A small network was trained on invented records. Each row is its activation on one of them, seen along a few directions.
After each row come some of the record's fields: Pur, Dadev, Lebe, Zitov, Favi, Dasi, Bafog.
Not every record has every field; a missing one is left out.
Other fields move the rows too, some of them a lot.
In the rows, 500 means zero.
Random noise pushes rows far along 9 fixed directions. That doesn't count. These rows show it; they differ only by the noise:
[575 298 266 349 422 551 491 438 658 319 659 470 293 535 479 484 479 495
 676 612 526 647 639 670 487 508 579 539 361]
[619 344 310 426 175 413 586 244 381 452 569 469 376 701 363 506 382 484
 626 499 551 681 646 593 689 435 557 511 496]
[377 510 500 438 791 627 408 620 653 546 586 554 404 519 489 598 598 657
 481 519 617 261 353 616 306 565 368 551 444]
[322 739 475 546 357 662 347 757 535 521 664 428 177 621 495 565 431 350
 573 518 335 715 462 488 374 623 337 444 476]
[656 264 373 289 443 431 824 497 450 488 404 542 275 268 433 655 410 376
 668 693 425 430 620 366 339 505 628 677 258]
[513 535 353 489 497 501 286 587 641 406 704 457 389 609 497 463 452 628
 594 584 541 641 501 764 450 513 385 375 521]
[311 602 479 668 452 592 503 570 549 530 354 498 535 429 407 458 696 538
 535 460 431 345 436 227 306 716 672 591 293]
[302 556 367 508 427 631 472 485 488 470 664 477 294 670 542 527 449 473
 495 518 653 573 437 527 380 450 541 640 432]
[438 618 515 420 424 592 595 741 431 570 530 509 186 437 502 672 402 271
 568 572 289 595 446 381 307 573 342 544 456]
[536 457 637 289 506 529 482 678 363 643 516 387 449 620 477 480 485 409
 507 511 335 620 445 326 360 475 240 595 673]
[543 470 641 384 334 456 520 545 262 716 426 367 487 696 343 481 474 441
 526 446 348 578 516 236 493 515 330 578 634]

[723 361 586 369 428 497 531 378 528 419 416 646 651 474 527 498 575 319
 534 359 282 574 525 532 730 590 367 362 655]
(Pur s1; Dadev t2; Lebe h3; Zitov l1; Favi k5)
[337 458 670 435 724 588 523 446 387 724 495 419 536 662 422 605 564 511
 402 382 624 218 469 348 605 484 511 753 555]
(Pur s1; Dadev t5; Dasi w2; Bafog p1)
[446 542 509 412 569 631 414 629 611 463 660 541 301 523 578 578 467 399
 502 521 479 561 464 590 407 519 393 485 492]
(Pur s2; Dadev t5; Lebe h3; Zitov l1; Favi k6)
[533 414 550 468 556 493 417 465 517 586 499 422 497 596 356 503 504 635
 504 460 511 409 590 578 648 530 442 448 500]
(Pur s1; Dadev t6; Lebe h4; Zitov l2; Favi k3)
[458 541 514 461 478 470 425 661 462 618 558 322 321 540 468 504 354 508
 561 640 525 548 576 377 328 481 503 592 382]
(Pur s2; Dadev t6; Lebe h3; Zitov l2; Favi k8)
[582 514 664 390 484 544 493 485 462 557 483 614 541 562 530 560 503 374
 467 372 395 522 423 512 578 550 244 395 653]
(Pur s1; Dadev t2; Lebe h4; Zitov l2; Favi k3)
[608 402 516 515 494 241 566 318 310 650 389 454 725 578 341 483 469 730
 500 496 630 341 492 446 597 396 498 526 577]
(Pur s1; Dadev t4; Lebe h3; Zitov l2; Favi k8)
[521 329 452 336 616 582 461 578 651 442 546 393 508 482 495 388 636 518
 605 575 466 524 556 441 408 572 555 653 448]
(Pur s2; Dadev t3; Dasi w2; Bafog p1)
[495 259 611 301 588 597 479 452 550 655 470 326 375 661 278 505 594 534
 607 478 477 361 672 331 563 590 493 664 376]
(Pur s1; Dadev t1; Lebe h3; Zitov l2; Favi k8)
[500 458 573 498 518 499 410 467 548 564 470 426 589 613 403 476 641 572
 538 412 457 467 506 447 641 590 450 461 569]
(Pur s2; Dadev t4; Dasi w1; Bafog p2)
[786 374 546 343 554 269 670 409 299 568 415 610 616 433 522 566 326 546
 424 525 536 462 464 633 564 283 326 432 719]
(Pur s1; Dadev t6; Lebe h3; Zitov l1; Favi k6)
[607 353 515 393 404 466 455 495 508 506 507 370 424 579 440 399 424 454
 605 562 453 611 703 404 539 478 575 527 446]
(Pur s1; Dadev t1; Lebe h3; Zitov l1; Favi k6)
[547 408 386 370 573 689 372 508 782 211 683 491 389 499 558 405 641 451
 561 487 392 682 642 797 629 546 486 391 495]
(Pur s1; Dadev t5; Dasi w2; Bafog p1)
[298 667 530 575 462 576 502 553 374 597 573 424 384 631 599 573 395 399
 384 479 596 577 401 432 455 386 477 612 576]
(Pur s2; Dadev t6; Dasi w1; Bafog p2)
[584 603 427 699 595 357 430 536 610 472 474 558 570 332 476 575 439 663
 530 555 545 363 559 736 604 514 573 299 457]
(Pur s1; Dadev t6; Dasi w2; Bafog p2)
[459 470 542 391 670 611 454 670 628 449 517 489 536 379 568 463 661 453
 519 537 364 518 388 411 269 585 417 576 500]
(Pur s2; Dadev t5; Lebe h3; Zitov l2; Favi k8)
[677 297 431 328 470 542 619 370 564 369 507 596 445 425 497 539 537 406
 576 460 411 592 560 664 620 509 442 450 513]
(Pur s2; Dadev t6; Lebe h4; Zitov l2; Favi k3)
[567 450 547 542 645 500 551 513 621 477 383 595 581 316 494 552 600 503
 530 496 460 313 509 508 530 566 578 472 446]
(Pur s2; Dadev t1; Dasi w2; Bafog p2)
[655 381 600 263 572 484 465 690 476 501 538 418 429 443 569 470 387 367
 556 619 324 674 571 498 459 430 309 463 623]
(Pur s1; Dadev t1; Lebe h2; Zitov l2; Favi k2)
[557 501 499 410 421 456 247 763 546 483 655 239 376 568 589 302 325 465
 593 693 449 824 670 420 314 435 498 508 478]
(Pur s2; Dadev t6; Lebe h3; Zitov l1; Favi k5)
[750 204 565 287 541 422 380 416 612 590 488 377 483 609 247 466 536 686
 663 498 482 408 756 584 683 602 417 416 437]
(Pur s2; Dadev t6; Lebe h4; Zitov l2; Favi k3)
[363 617 463 636 519 643 439 452 660 458 515 549 446 554 423 603 652 526
 503 341 468 409 417 655 641 677 457 387 480]
(Pur s2; Dadev t6; Dasi w1; Bafog p1)
[457 403 369 395 482 662 436 367 655 274 695 551 470 603 700 412 525 386
 510 481 612 694 476 646 490 438 545 576 491]
(Pur s1; Dadev t2; Lebe h3; Zitov l2; Favi k8)
[430 550 664 431 582 753 534 646 616 474 424 560 401 416 491 575 710 309
 542 378 189 476 406 362 453 762 343 503 519]
(Pur s2; Dadev t1; Dasi w1; Bafog p1)
[577 305 757 262 729 611 485 489 574 634 384 564 607 520 362 542 729 559
 465 337 397 240 486 427 563 632 285 486 572]
(Pur s1; Dadev t5; Lebe h2; Zitov l2; Favi k2)
[671 329 513 391 374 318 625 307 290 574 466 484 581 596 428 498 404 521
 525 495 580 527 551 451 618 357 479 548 596]
(Pur s2; Dadev t4; Lebe h4; Zitov l2; Favi k1)
[578 449 495 476 504 409 469 519 450 506 436 429 522 485 512 354 431 641
 433 602 600 466 620 454 394 365 629 515 399]
(Pur s1; Dadev t6; Lebe h3; Zitov l1; Favi k6)
[631 606 531 600 529 325 379 684 538 525 475 483 606 371 487 471 459 553
 558 593 382 548 493 477 460 559 392 350 555]
(Pur s2; Dadev t4)
[334 744 583 754 361 517 423 543 372 543 393 475 699 543 539 351 583 457
 421 392 445 585 344 259 400 553 545 485 585]
(Pur s2; Dadev t1; Lebe h4; Zitov l2; Favi k1)
[413 743 361 748 409 447 536 457 432 421 470 693 614 408 543 554 516 588
 448 463 562 489 254 656 422 519 458 352 557]
(Pur s2; Dadev t3; Lebe h4; Zitov l2; Favi k3)
[519 439 611 302 592 616 327 803 608 554 538 319 450 526 440 411 641 459
 628 554 210 634 510 343 313 664 260 530 545]
(Pur s2; Dadev t3; Lebe h3; Zitov l2; Favi k8)
[356 477 467 507 625 741 473 444 748 375 505 636 484 436 473 535 766 514
 502 366 460 362 427 581 500 691 523 476 379]
(Pur s1; Dadev t5; Lebe h4; Zitov l2; Favi k3)
[619 191 452 262 762 568 592 293 570 328 548 643 690 485 696 408 620 548
 371 437 698 455 384 703 482 289 492 637 656]
(Pur s2; Dadev t6; Lebe h3; Zitov l1; Favi k6)
[262 748 594 667 471 626 407 579 486 660 512 532 296 592 441 625 450 525
 432 414 620 328 455 445 441 609 494 464 342]
(Pur s2; Dadev t6; Lebe h2; Zitov l2; Favi k2)
[246 515 501 535 481 679 705 471 415 550 436 459 370 491 573 587 531 257
 460 484 536 448 453 191 417 468 717 802 380]
(Pur s1; Dadev t1; Dasi w1; Bafog p2)
[533 431 509 435 489 463 610 437 317 589 469 414 439 601 434 433 396 669
 352 555 624 481 560 517 466 275 514 573 474]
(Pur s1; Dadev t6; Lebe h3; Zitov l2; Favi k8)
[503 491 590 485 394 566 449 543 553 628 470 423 260 573 277 600 497 426
 663 472 363 445 676 385 594 715 478 444 327]
(Pur s2; Dadev t1; Lebe h4; Zitov l2; Favi k1)
[452 759 384 601 467 420 661 612 385 551 569 637 171 330 567 820 186 414
 494 648 575 472 379 677 355 419 410 433 406]
(Pur s2; Dadev t6; Lebe h3; Zitov l2; Favi k8)

Which values does each new row have?
[539 537 493 474 523 488 523 636 512 465 548 530 418 388 595 551 435 346
 526 583 417 610 470 443 413 483 430 532 516]
(Pur s2; Dadev t4)
[554 531 528 528 599 422 509 623 549 536 388 457 595 347 461 521 558 571
 534 549 407 392 447 451 408 584 474 460 490]
(Pur s2; Dadev t6; Dasi w1; Bafog p1)
[565 454 307 590 363 376 451 442 602 335 505 478 586 370 491 373 503 607
 628 636 555 584 594 517 406 539 743 454 321]
(Pur s2; Dadev t5; Lebe h4; Zitov l2; Favi k3)
[474 484 672 457 559 518 458 620 506 716 445 361 440 555 327 547 540 450
 533 474 317 426 667 336 653 637 452 520 495]
(Pur s1; Dadev t5; Dasi w2; Bafog p2)
[507 600 372 535 519 418 429 673 509 383 642 420 459 409 731 439 317 460
 490 694 509 790 495 651 374 333 492 475 599]
(Pur s1; Dadev t6; Dasi w1; Bafog p2)
[428 563 585 528 521 497 369 536 474 643 572 397 444 708 449 541 447 535
 447 449 555 526 521 584 638 441 377 488 627]
(Pur s2; Dadev t6; Dasi w2; Bafog p2)
[471 638 546 576 660 316 382 632 453 619 547 523 570 462 683 492 267 670
 401 699 869 295 400 447 153 344 578 563 407]
(Pur s2; Dadev t2; Lebe h3; Zitov l1; Favi k6)
[547 565 452 602 313 403 558 390 348 489 402 586 685 508 436 469 551 545
 501 416 443 567 379 507 541 527 425 398 635]
(Pur s2; Dadev t3; Lebe h4; Zitov l2; Favi k3)
[387 548 518 743 397 509 351 341 557 555 384 394 670 658 288 404 672 710
 527 334 603 293 592 358 641 697 748 492 347]
(Pur s2; Dadev t6; Dasi w1; Bafog p1)
[361 751 452 636 366 610 455 550 443 444 576 534 375 591 505 479 490 508
 371 447 428 675 416 633 491 461 397 349 540]
(Pur s1; Dadev t5; Lebe h3; Zitov l2; Favi k8)
[387 524 382 596 464 615 621 412 530 358 388 620 659 387 522 451 741 468
 489 392 392 502 329 444 439 598 569 544 499]
(Pur s1; Dadev t3; Lebe h3; Zitov l2; Favi k8)
[557 220 409 280 522 580 550 360 589 439 570 416 360 573 448 481 510 491
 586 526 555 534 663 554 567 452 575 645 388]
(Pur s1; Dadev t6; Lebe h3; Zitov l2; Favi k8)
[535 412 543 431 700 436 423 587 587 574 501 433 540 463 423 501 573 674
 570 583 537 333 487 469 379 548 442 539 430]
(Pur s2; Dadev t4; Lebe h3; Zitov l2; Favi k8)
[592 542 416 584 360 480 491 490 612 399 484 504 395 397 406 554 487 501
 646 511 371 529 629 593 610 682 575 345 375]
(Pur s2; Dadev t6; Dasi w1; Bafog p1)
[434 470 299 542 386 600 411 426 633 267 661 484 416 549 656 364 470 437
 526 526 621 721 564 613 469 437 718 546 400]
(Pur s2; Dadev t6; Lebe h3; Zitov l1; Favi k6)
[333 536 466 571 569 579 357 487 542 478 645 398 563 651 617 400 495 520
 423 491 703 556 515 488 508 373 677 633 518]
(Pur s1; Dadev t5; Dasi w2; Bafog p2)
[415 542 378 498 560 660 453 438 707 339 726 613 308 595 547 640 528 408
 527 399 519 583 441 894 759 517 386 378 567]
(Pur s1; Dadev t4; Dasi w2; Bafog p1)
[586 494 372 479 483 342 381 397 429 522 659 480 532 704 433 512 377 749
 522 553 700 559 434 816 561 366 305 394 667]
(Pur s2; Dadev t3; Lebe h3; Zitov l2; Favi k8)
[486 570 438 599 226 473 554 321 369 485 542 511 479 656 489 512 431 351
 503 380 461 717 527 534 815 444 524 449 642]
(Pur s1; Dadev t4; Dasi w2; Bafog p2)
